These are the activations of a small neural network, seen along a few directions. Each row is one input.
Each table varies a few parts of the input and shows all the possible inputs, shuffled.
A made-up example of a description, with smaller parts first: ring(5) and (point or ring(9) or (values(3) and line(6))).
Shared parts are said once, and a part with two or three values counts as separate values.
In the rows, 128 means zero.

Other details of the inputs shift rows strongly along two fixed directions, in all tables alike. That doesn't count.

A family of inputs:
x1: [122  90 157 124  89 139  74 107 165 137 140 157 142]
x2: [ 86 121 118 137 121 101 130 115 113 119 120 122 169]
x3: [165 151 144 114 119 152 110 141 133 157 137 145  96]
x4: [175 131 130  77 117 123 154 155 118 124 139 141 120]
x5: [141 111 123 107 122 134 149 163 144  62 112 161  87]
x6: [ 95 112 132 158 127 125  72  62 155 166 138 133 166]
x7: [146  98 137 129 142 105 179 165 119  96 112 132 116]
x8: [180  99 164  89 130 145 141 155 155  82 102 203  24]
x9: [ 87 129  96 150 137 127 127 129 125 107 132  97 154]
x10: [130 117 107 126 152 138 110 107 164 123 127 132 117]
x11: [150 132 134 125 127 140  84  81 149 194 163 124 156]
x12: [ 91 166  76 172 205 119 146 116 109 104 115  68 114]
x13: [141 176 120 141 153 136 135 138 108 144 122 121  94]
x14: [ 71 142  95 176 161 129 103 114 127 125 122  74 142]
x15: [ 47 154  94 205 167 116 101  90 116 133 114  70 163]
x16: [154 118 121 109 143 147 117 147 154  99 129 123  82]
x17: [ 69 124 143 173  91 116 114  82  98 168 139 114 202]
x18: [129  93 146 122  99 149  66 106 180 142 138 149 137]
x19: [ 53 163  80 190 181 118 141 136  99  92 108  59 132]
x20: [151  93 170  78  84 117 134 118 135 150 116 178 143]
x21: [103  96 149 106  98 109 110  94 127 175 132 143 192]
x22: [101 155  83 158 194 123 156 149 118  68  94  95  74]
x23: [166 111 107  66 138 122 183 187 138  48 103 159  74]
x24: [176  85 159 133 145 133 137 150 161 108 117 157  70]
x25: [176 108 139 103 126 147  88  95 168 161 156 141 129]
x26: [180 169 123  85 113 139 196 187 111  86 114 169  66]
x27: [ 87 161 113 175 197 113 169 125  93  89  87 121  69]
x28: [ 81 127 110 164 128 135  77  94 135 163 157  67 192]
x29: [130 132 129 143 134 140  88 111 134 153 147  92 140]
x30: [195 125 154  85 101 157  90 105 168 191 156 181 118]
x31: [138 111 157 105  98 117 155 133 116 118 110 166 120]
x32: [174 120 147 104 112 148  85 110 157 172 158 141 123]
x33: [ 89 117 120 167 159  84 159 126  98 147 115  79 186]
x34: [117 112 132 185 171 116 131 108 135 141 124 108 131]
x35: [121 147  90 132 167 125 175 170 104  57 117  97  89]
x36: [122 172 110 137 127 125 158 144  81 139 137 114 142]
x37: [155 140 151 118  76 159  64  85 169 219 160 148 162]
x38: [ 56 143  77 149 159  92 138 111 101 139 117  62 205]
x39: [191 137 152  87  89 161  95 102 180 190 149 183 118]
x40: [133 105 147  96 111 118 153 142 121 108 115 168 115]
x41: [177  92 155  90 119 141 116 142 174  84 111 197  51]
x42: [121 115 103 108 123 119 129 126 129 131 144 100 173]
x43: [162 143 144 101  68 155 111 128 147 170 154 159 145]
x44: [194 149 135  50 101 129 171 166 134 133 114 175 102]
x45: [106 166 120 156 112 133 113 115  97 180 155 102 178]
x46: [106  93 152 125  82 129 108 102 129 152 148 156 173]
x47: [188 176 134  98 136 152 167 185 132  93 101 163  22]
x48: [189  97 157  82  97 156  95 138 167 132 154 151 111]
x49: [133  72 153 144  96 123 118 119 144 155 155 133 182]
x50: [150 181 128 124 125 145 153 163 119 119 116 136  81]
x51: [ 93 136 148 176 133 126 113  93 114 148 110 123 122]
x52: [ 90 150  89 139 165  99 186 161  94  58  89 108 116]
x53: [114 113 104 122 114 129 120 119 128 129 157 101 177]
x54: [210 142 153  71 115 157 151 188 138 103 123 186  40]
x55: [ 64 163 123 193 150 109 171 131  66  97  97 100 119]
x56: [132  74 158 153 100 129 106 119 151 156 154 131 171]
x57: [150 123 119  86 133 111 144 135 117 135 131 111 155]
x58: [134 119 167 132 112 137 136 138 126 107 106 160  81]
x59: [188 130 138  83 116 142 151 169 128 101 142 156  82]
x60: [152 133 144  90  53 140  95 101 149 212 163 150 201]
x61: [147 121 134 107  89 134 110 115 125 168 172 127 179]
x62: [141 129 126 136 139 139  94 106 139 151 145 103 134]
x63: [ 77 153 117 169 163 112 179 153  76  71  97 117  92]
x64: [137 113 106  82 134 112 142 136 132 125 129 111 156]
x65: [149 102 151 150 150 127 157 171 135  87 111 134  76]
x66: [104 125 107 153 143 136  81  91 146 158 148  83 162]
x67: [ 69 138 112 173 138 111 133 122 103  98 118 108 144]
x68: [128 117  99 108 132 127 161 159 128  71 122 133 114]
x69: [181 128 144  70  83 136 128 141 132 168 148 166 144]
x70: [ 66 140 109 178 144 124 111 117 123 112 117  91 149]
x71: [140 115 126  82 138  99 172 158 122  74  92 162  98]
x72: [ 86 122 132 211 166 116 120 120 116 142 122  75 140]
x73: [148 157 126 125 148 135 146 160 109 108 129 114  86]
x74: [108 195  93 133 170  96 188 154  59 136 104  89 138]
x75: [ 59 144 131 193 152 122 110 103 101 140 114  96 131]
x76: [107 127 132 151 143 126 115 129 133  97 108 132  91]
x77: [140  66 158  93  54 135  81 100 169 147 160 183 177]
x78: [ 96 123 115 158 143 130  90  80 155 145 128 121 156]
x79: [120  90 130  89  93 114 101 104 157 155 133 142 197]
x80: [180 103 165  92  82 159  57 105 173 194 174 149 143]
x81: [128 131 125 103 111 110 110 101 116 198 156 101 209]
x82: [ 57 124 103 169 111 116 104  92 118 143 143  95 216]
x83: [ 82 148 143 185 143 123 126 113  99 129 102 108 108]
x84: [108 131 143 144 144 129 147 148 112  89 103 142  77]
x85: [191 125 122  77 134 132 185 186 116  55 124 150  66]
x86: [139 156  97 116 168 107 192 171  83  73 109  96 102]
x87: [ 76 165 124 195 175 113 150  96  89 127  94 107 109]
x88: [169 114 135  98 111 142 127 146 137 112 149 135 118]
Description of these inputs: line(8) and (point or line(10)).
Question: The inputs of x77 and x71 match in every part but the line(8) part. If x82 is changed in the same way as x77 into x71, which row does it become?
Answer: x79
Question: Start at x38 and move only the line(8) part, one step at a time. The first step leads to x23. Which rows follow, in order?
Answer: x68, x9, x19, x14, x22, x10
Question: Which other rows agree with x73 in the line(8) part? List them by row number.
Answer: x1, x19, x28, x48, x50, x54, x58, x65, x70, x84
Question: Start at x47 and move only the line(10) part, one step at a time. The first step leads to x3. Which rows follow, in order?
Answer: x80, x29, x16, x14, x18, x76, x75, x83

A family of inputs:
x89: [ 96 127 134 170 111 119 148 134 112 122 113 124 149]
x90: [147 116 134  99 146 116 185 165 115  48  88 175  51]
x91: [130 159 132 123 131 144 146 167 109  83 116 147  65]
x92: [ 99 102 115 157 143 111 125 123 126 110 136  91 157]
x93: [130 142 109 110 125 106 182 153  99 111 114 110 154]
x94: [147  87 152  85  66 158  31  77 203 190 163 162 179]
x95: [ 93 127 118 183 167 122  97  98 113 167 155  67 168]
x96: [ 88 153 134 184 140 116 108  74 108 175 121  83 163]
x97: [ 78 151 140 193 138 125 109 103  93 185 142  96 165]
x98: [210  94 168  46  63 144  91 113 163 206 171 167 166]
x99: [135 138 101 130 157 140 138 157 133  74 127 111  80]
x100: [155 170  95  85 139 133 176 176 107  96 129 140 101]
x101: [ 96 158 109 151 131 134 119 107 122 122 121 124 127]
x102: [215  84 164  69 115 147 122 143 193 132 122 201  70]
x103: [101 114 115 134 148 104 144 131 125 100 100 121 124]
Question: What is each input in this table made of?
Answer: values(3) and (point or line(4))
Question: Which other rows agree with x92 in the values(3) part? List them by row number.
Answer: x89, x90, x93, x103
Question: Which other rows agree with x95 in the values(3) part? List them by row number.
Answer: x96, x97, x98, x102

A family of inputs:
x104: [102 120 142 150  92 144  57  69 145 203 165 117 195]
x105: [ 78 165 108 167 146  96 171 132  63 136 120  79 172]
x106: [ 93 147 104 166 168 111 165 137 105  87  99 103 110]
x107: [135  81 147 119  96 134  81  95 168 166 153 148 174]
x108: [182 121 151  83 113 146 135 157 153 106 118 184  64]
x109: [ 81 169 101 186 174 111 138 112  92 141 121  77 147]
x110: [160 122 130  92  78 143 103 121 150 177 169 136 183]
x111: [ 96 147 108 158 165 119 161 147 100  71 101 113  88]
x112: [100  90 140 143  98 132  67  79 154 186 160 112 203]
x113: [118 164 113 156 173 120 157 150  96  94 105  98  85]
x114: [157  82 154 100  99 140  98 125 165 126 139 158 124]
x115: [ 77 173 102 188 166 116 140 108  95 140 116  77 145]
x116: [156  89 154  91  91 142 107 133 167 122 130 179 114]
x117: [197 122 130  33 109 128 169 172 133  92 120 177  86]
x118: [188 129 136  87 153 139 173 182 133  72 105 162  31]
Question: What is each input in this table made of?
Answer: values(3) or (values(2) and ring(6))
Question: Which other rows belong to the same alternative as x108? List them by row number.
Answer: x104, x106, x107, x109, x111, x112, x113, x114, x115, x116, x118
